These are the activations of a small neural network, seen along a few directions. Each row is one input.
Each table varies a few parts of the input and shows all the possible inputs, shuffled.
Descriptions start from the smaller parts, as in this example, which fits no table here: line(4) and (point or ring(9) or (values(3) and ring(8))).
Shared parts are said once, and a part with two or three values counts as separate values.
In the rows, zero is written as 128.

Other details of the inputs shift rows strongly along two fixed directions, in all tables alike. That doesn't count.

Table:
row 1: [147 116 132 107  99 123 153 166 126 128  93 155  99 140 119  81]
row 2: [131  52 124 188 132  94 175 132 179 129 126  89 130 161 121 162]
row 3: [144  95 151 110 108 122 139 139 129 102 115 184 106 143 119  76]
row 4: [156  78 116 201 157  77 162 145 179 106 118  58 112 133 109 146]
row 5: [137 173 145  93 126 181  90 136 101 131 138 146 162 119 143 142]
row 6: [127 182 126  92 132 188  86 125  92 122 144 157 156 110 146 144]
row 7: [103 198 138  62 115 147 102 118  95 166 134 136 114 116 110 143]
row 8: [116 157 111 178 138 155 125 140 118 145 117  47 171 125 167 219]
row 9: [135  87  86 203 139  63 157 137 163 112  62  69 118 105 123 127]
row 10: [150  90  98 187 109  73 156 146 178 115  94  67 110 130 122 145]
row 11: [ 90 157 113 154 104 140 126 136 116 159  87  67 163 150 131 214]
row 12: [102 187 144  69 111 176 110 150  91 161 112 136 136 131 146 148]
row 13: [ 83 157 127 114 152 162 101  66  87 133 179 176 165  96 145  89]
row 14: [142  86 152 138 136 117 147 100 151 109 171 177 112 137 123  76]
row 15: [106 166 103 153 132 122 121 118 119 145 124  37 137 113 120 210]
row 16: [152  87 144  95 115 110 134 146 138 132 142 168  94 150 110  98]
row 17: [137 125 129  96 120  93 144 132 133 131  79 172  97 111 114  48]
row 18: [ 66 158  72 148 119 110 123  99  92 146  79  67 160 110 130 175]
row 19: [137  60  99 217 132 102 182 128 159 103  99  86 138 161 126 154]
row 20: [114 179 118 108 160 171  76  97  99 118 165 164 166  73 156  90]
row 21: [127 168 142 108 160 174  86 134 102 142 178 142 146 112 141 161]
row 22: [106 179 128  68 124 155 106 142  91 172 121 137 119 126 121 162]
row 23: [169  98 143 132 139 111 119 127 159  88 166 166 110 120 144  77]
row 24: [101 173 149  67 125 150  96  98  94 147 163 152 122 129 111 126]
row 25: [ 75 169  89 145 111 113 129 107 100 145  98  63 151 137 119 216]
row 26: [150  81 164 137 123 140 141 126 155 118 156 163 133 150 145  90]
row 27: [172  87 155 103 132 121 122 156 157 111 146 170 106 143 113  94]
row 28: [168  94 136 152 135 146 130 150 141  90 148 159 121 123 138  79]
row 29: [145  85 167 132 152 112 150 101 155 116 176 158 110 142 110  75]
row 30: [153 118 138  83 103  90 151 144 143 120 108 170  77 145 116  72]
Description of these inputs: line(5) and (point or ring(5)).
Question: Which other rows does row 15 become when the line(5) part takes its other values? List them by row number.
Answer: row 4, row 7, row 24, row 29
Question: A walk changes only the ring(5) part. It starts at row 26 and steps to row 2. List the rest of the walk in order.
Answer: row 29, row 14, row 19
Question: List by row number the other rows that have the line(5) part in common with row 9.
Answer: row 5, row 6, row 10, row 15, row 27

Table:
row 31: [161 102 136 139 113 112 157 162 157 114 100 133 102 147 127 106]
row 32: [128 121 163  86 131 147 114  95 116 121 186 199 127 126 126  64]
row 33: [114 140 104 183 131 140 142 131 129 126 121  63 156 130 148 187]
row 34: [137  88 130 131 115  96 155 140 147 129  94 136 107 143 113 102]
row 35: [ 90 138  86 175 138 108 124 103 122 139 109  59 155 111 124 187]
row 36: [143 142 171  54 116 166 103 133 108 133 161 214 117 139 126  81]
row 37: [172  77 132 159 137 113 131 152 158  97 127 140 124 138 133 110]
row 38: [ 89 191 123 107 136 194  82 105  71 141 157 139 183 105 161 157]
row 39: [ 88 143  88 180 138 119 142 108 123 137 113  54 153 116 132 182]
row 40: [109 151 108 151 117 122 135 147 126 140  98  64 128 141 123 202]
row 41: [156  66 139 163 129 108 154 139 162 109 136 138 120 151 121 108]
row 42: [144  95 116 158 139  87 140 113 155 105 127 126 112 117 118  90]
row 43: [168  95 132 133 117 110 133 171 153 114  93 139 107 143 121 120]
row 44: [113 154 112 150 127 126 139 149 131 157  98  54 133 129 126 207]
row 45: [141 147 156  51 123 142 109 117 113 125 152 211 100 116 121  45]
row 46: [ 98 134 115 172 145 128 134 115 132 152 139  48 153 129 129 221]
row 47: [ 93 158  95 156 116 123 146 137 118 145  78  62 138 126 135 178]
row 48: [136 149 152  60 122 160 100 130  99 131 137 207 125 115 138  64]
row 49: [105 219 138  74 133 191  85 129  81 161 148 123 150 104 148 173]
row 50: [ 83 182 129 101 135 188  92  94  75 147 172 140 176 116 146 157]
row 51: [161  90 132 139 114 110 148 166 155 119  90 140 112 147 125 111]
row 52: [ 80 214 130  74 119 188  97 112  68 157 144 136 150 120 141 160]
row 53: [146 109 118 133 118  94 153 143 150 118  89 131  98 127 119  89]
row 54: [141 123 177  78 130 166 108 105 119 117 203 211 125 138 129  75]
row 55: [154 110 117 130 120  81 142 140 155 113  89 131  89 121 116  83]
row 56: [136 135 159  83 137 161 110 100 110 114 188 207 128 114 136  48]
row 57: [139  89 140 128 109  94 161 136 153 127 109 137 100 157 107 109]
row 58: [149 107 111 129 119  88 131 145 144 120  77 133 104 118 117  99]
row 59: [ 88 190 115 105 142 179  80  95  72 141 154 137 177  92 154 147]
row 60: [ 92 146 100 136 116  95 134 117 124 149  95  71 120 128 109 177]
row 61: [137 138 174  58 115 154 114 124 115 132 168 205 107 146 121  85]
row 62: [ 90 195 108 105 144 168  71  93  75 139 150 131 171  86 149 150]
row 63: [148  92 125 164 134 109 153 127 153 103 125 130 124 125 136  84]
row 64: [151  94 119 160 139 100 149 123 156 100 124 130 119 117 130  80]
row 65: [175  76 136 161 149 112 136 153 164 113 128 131 126 126 137 111]
row 66: [146  86 129 164 130 111 156 128 153 107 132 128 122 140 127 101]
row 67: [114 149  99 184 138 140 128 133 127 121 124  51 153 126 144 207]
row 68: [ 84 207 113  75 126 172  84 116  67 156 122 135 156 100 143 154]
row 69: [164  86 136 158 137 113 143 139 160  98 144 127 111 143 124 114]
row 70: [164 147 168  56 134 164  90 151 114 136 151 208 118 114 135  81]
row 71: [ 97 156  91 142 118 103 132 125 120 142  85  67 123 119 117 171]
row 72: [145  98 121 123 119  79 139 135 150 124  91 134  94 128 104  97]
row 73: [ 78 181 130  99 137 182  89  87  73 147 170 141 176 108 145 148]
row 74: [139  74 136 156 126 100 158 121 157 114 138 133 117 150 116 107]
row 75: [153  98 138 136 112 108 159 155 156 120 106 132 100 154 118 113]
row 76: [114 137 107 180 149 131 136 128 137 141 130  46 151 121 139 206]
row 77: [167  86 145 129 126  99 149 162 164 134 106 131 100 143 109 120]
row 78: [153  91 124 168 132 113 157 136 155 101 127 127 123 133 136  94]
row 79: [ 84 147  99 152 112 126 141 135 113 155  84  64 146 142 124 207]
row 80: [ 92 142  96 142 118 108 138 128 118 152  82  71 136 129 116 183]
row 81: [135 145 159  61 120 149 115 122 109 129 154 207 106 123 126  54]
row 82: [143 145 152  69 120 159 106 137 107 127 134 204 123 124 136  74]
row 83: [101 154  99 158 114 125 146 144 123 142  80  66 137 134 135 181]
row 84: [150  91 143 126 115  97 148 146 156 122 119 134  93 159 104 127]
row 85: [162  71 139 157 136 105 140 141 161 103 139 135 115 148 118 117]
row 86: [168  70 133 165 131 114 145 150 161 101 124 142 129 141 137 100]
row 87: [ 78 185 121 100 141 173  86  84  75 148 166 134 172 100 138 152]
row 88: [127 144 157  54 121 135 112 109 112 135 158 200 102 127 113  68]
row 89: [105 178 141 100 153 185  84 106  89 151 184 131 167 109 143 170]
row 90: [139  84 123 149 133  79 144 108 159 113 133 129 108 127 108  95]
row 91: [152 134 169  86 135 172 109 115 117 109 197 204 126 128 139  66]
row 92: [154  94 151 123 125  99 149 145 160 136 120 128  96 147 105 125]
row 93: [117 156 105 152 118 129 131 153 126 133  92  66 129 135 130 197]
row 94: [ 93 203 136  72 122 183  77 125  73 154 151 137 147 126 131 183]
row 95: [102 126  93 181 132 125 135 123 122 133 101  75 169 120 147 172]
row 96: [153  96 113 163 137  89 142 122 158 100 119 124 112 113 125  86]
row 97: [119 146 106 183 149 137 132 132 134 137 125  47 157 114 148 204]
row 98: [132  80 128 151 133  88 153 110 158 116 135 129 115 135 112 101]
row 99: [132  89 137 128 111  89 161 130 151 130 108 135 100 149 108 103]
row 100: [148  80 141 153 133 104 143 128 159 110 150 126 114 151 114 129]
Question: Changing only one part turns row 64 into row 39. The same change can be made to row 31. Which row results?
Answer: row 75
Question: Describe the family of inputs behind these rows.
Answer: values(2) and line(5) and (point or line(6))
Question: Which other rows does row 52 become when the values(2) part takes its other values? List them by row number.
Answer: row 66
Question: List by row number the other rows that have the line(5) part and the values(2) part in common with row 60.
Answer: row 57, row 61, row 84, row 88, row 92, row 99
Question: Which other rows does row 85 become when the values(2) part takes its other values? List them by row number.
Answer: row 94

Table:
row 101: [180  77 157 119 119  93 154 157 173 112 120 168  78 138 113  64]
row 102: [121 122 118 142 133 128 126 125 124 128 124 119 145 122 138 135]
row 103: [112 155 102 157 136 137 126 133 122 136 113  72 150 121 140 187]
row 104: [125 148 140 101 127 140 115 112 116 125 158 156 121 125 125 109]
row 105: [141  96 116 148 114  86 163 146 156 124  82 109 101 138 117 109]
row 106: [108 160 123 108 122 132 127 126 113 150 124 119 120 124 122 142]
row 107: [120 158 148  98 133 175 106 121  98 129 167 155 140 128 140 129]
row 108: [124 137 127 127 139 146 110 123 114 134 147 128 148 121 142 144]
row 109: [151 108 142 117 123 116 133 123 140 107 138 170 106 131 124  69]
row 110: [ 87 146 100 159 129 123 125 111 112 144 113  78 156 120 136 181]
row 111: [137 144 149  82 140 146  99 108 110 125 167 182 125 109 122  80]
row 112: [122 143 152  83 126 156 112 112 108 124 165 184 124 128 131  81]
row 113: [115 153 141 102 130 168 107 114 100 134 157 161 151 121 140 118]
row 114: [136 149 143 100 137 147 108 121 123 124 155 153 125 118 132 112]
row 115: [108 142 126 119 136 134 114 108 113 140 147 128 142 120 129 139]
row 116: [106 144 132 116 128 141 128 113 112 137 149 126 132 133 125 143]
row 117: [178  54 131 162 117  75 162 172 181 112  78 122  95 157 110 108]
row 118: [196  80 167 103 124 113 145 159 164 106 131 199  84 139 123  37]
row 119: [113 156 118 118 131 138 118 114 111 131 130 127 134 113 137 129]
row 120: [108 167 111 129 133 151 114 123 108 133 126 110 149 111 144 153]
row 121: [113 128 112 126 113 111 132 134 123 137  90 114 122 133 120 146]
row 122: [130 125 123 138 138 123 121 127 132 125 131 108 131 118 125 143]
row 123: [139  80 114 181 133  84 154 137 164 122 107  79 127 140 121 154]
row 124: [146  86 114 185 123  83 163 144 171 112 101  77 112 145 117 152]
row 125: [165  75 156 128 128 111 145 133 162 110 145 166 110 144 116  81]
row 126: [139  92 105 174 131  80 164 137 166 120  94  81 112 135 114 140]
row 127: [115 160 149  90 131 166 108 112 100 133 172 149 136 129 134 134]
row 128: [124 138 135 125 133 155 120 122 114 135 148 132 148 129 137 145]
row 129: [ 94 153 105 147 119 122 126 140 118 158  90  61 139 134 123 219]
row 130: [127 137 155  83 130 154 110 107 115 131 173 185 130 127 123  88]
row 131: [177  87 150 134 129 116 139 144 159  99 138 169 101 142 125  72]
row 132: [142  82 103 177 113  76 165 161 163 124  55  81 119 152 116 152]
row 133: [100 159 111 131 135 139 111 109 104 136 124 108 147 107 134 151]
row 134: [129 151 136 108 126 154 111 122 112 119 149 160 134 120 140 105]
row 135: [114 155 117 135 141 152 103 125 108 135 134 106 151 110 139 162]
row 136: [131 143 132 108 137 149 106 122 111 121 144 159 138 107 137 103]
row 137: [143  80 133 149 122 100 154 126 156 118 118 139 118 141 119  94]
row 138: [125 140 117 134 118 127 140 142 127 134  97 107 132 127 134 138]
row 139: [ 82 154  95 145 118 115 132 132 115 160  86  64 135 134 116 212]
row 140: [ 98 155 118 130 126 158 124 124 105 136 134 109 153 129 139 159]
Question: Describe the family of inputs behind these rows.
Answer: ring(5) and (values(2) or ring(6))
Question: Changing only the ring(5) part turns row 107 into row 140. The same change can be made to row 103. Which row results?
Answer: row 120
Question: Changing only the ring(5) part turns row 124 into row 109. The same change can be made to row 125. Which row results?
Answer: row 137
Question: Which other rows does row 139 become when the values(2) part takes its other values? List them by row number.
Answer: row 106
Question: Which other rows does row 105 become when the values(2) part takes its other values? List them by row number.
Answer: row 121

Table:
row 141: [134 176 141  76 127 157  88 149 106 148 120 155 121 128 129 123]
row 142: [102  99  84 190 106  79 179 130 137 137  69  43 126 134 109 208]
row 143: [ 92 196 112 138 141 194 101 118  81 147 156  72 180  99 160 243]
row 144: [132 153 167  74 141 190  82 113  98 118 190 207 149 127 153  78]
row 145: [155  61 108 187 144  55 163 117 174  98 108 100  99 115 110  94]
row 146: [ 49 214  90 116 109 153 115 111  78 181 112  50 155 118 133 242]
row 147: [157  65 113 172 108  75 174 157 174 106  67 117 104 146 118 107]
row 148: [171  62 159 128 131 106 143 126 173  97 166 179 107 152 120  52]
row 149: [132 129 144 144 141 146 126 122 125 126 169 111 136 123 129 166]
row 150: [106 161 163  64 139 171  92  98  94 139 187 206 140 133 132  67]
row 151: [122 161 152  76 135 131  98 138 120 148 133 149 106 138 113 119]
row 152: [138  90  73 213 126  77 167 128 154 114  77  51 135  94 134 165]
row 153: [129 165 136  79 117 151 112 139 114 135 118 160 124 135 130  98]
row 154: [173  60 150 133 127 107 153 145 164  99 121 191 109 149 122  30]
Question: Describe the family of inputs behind these rows.
Answer: values(2) and (point or line(6))
Question: Changing only the values(2) part turns row 149 into row 143. The same change can be made to row 150. Which row results?
Answer: row 154
Question: Which other rows does row 147 become when the values(2) part takes its other values? List them by row number.
Answer: row 142
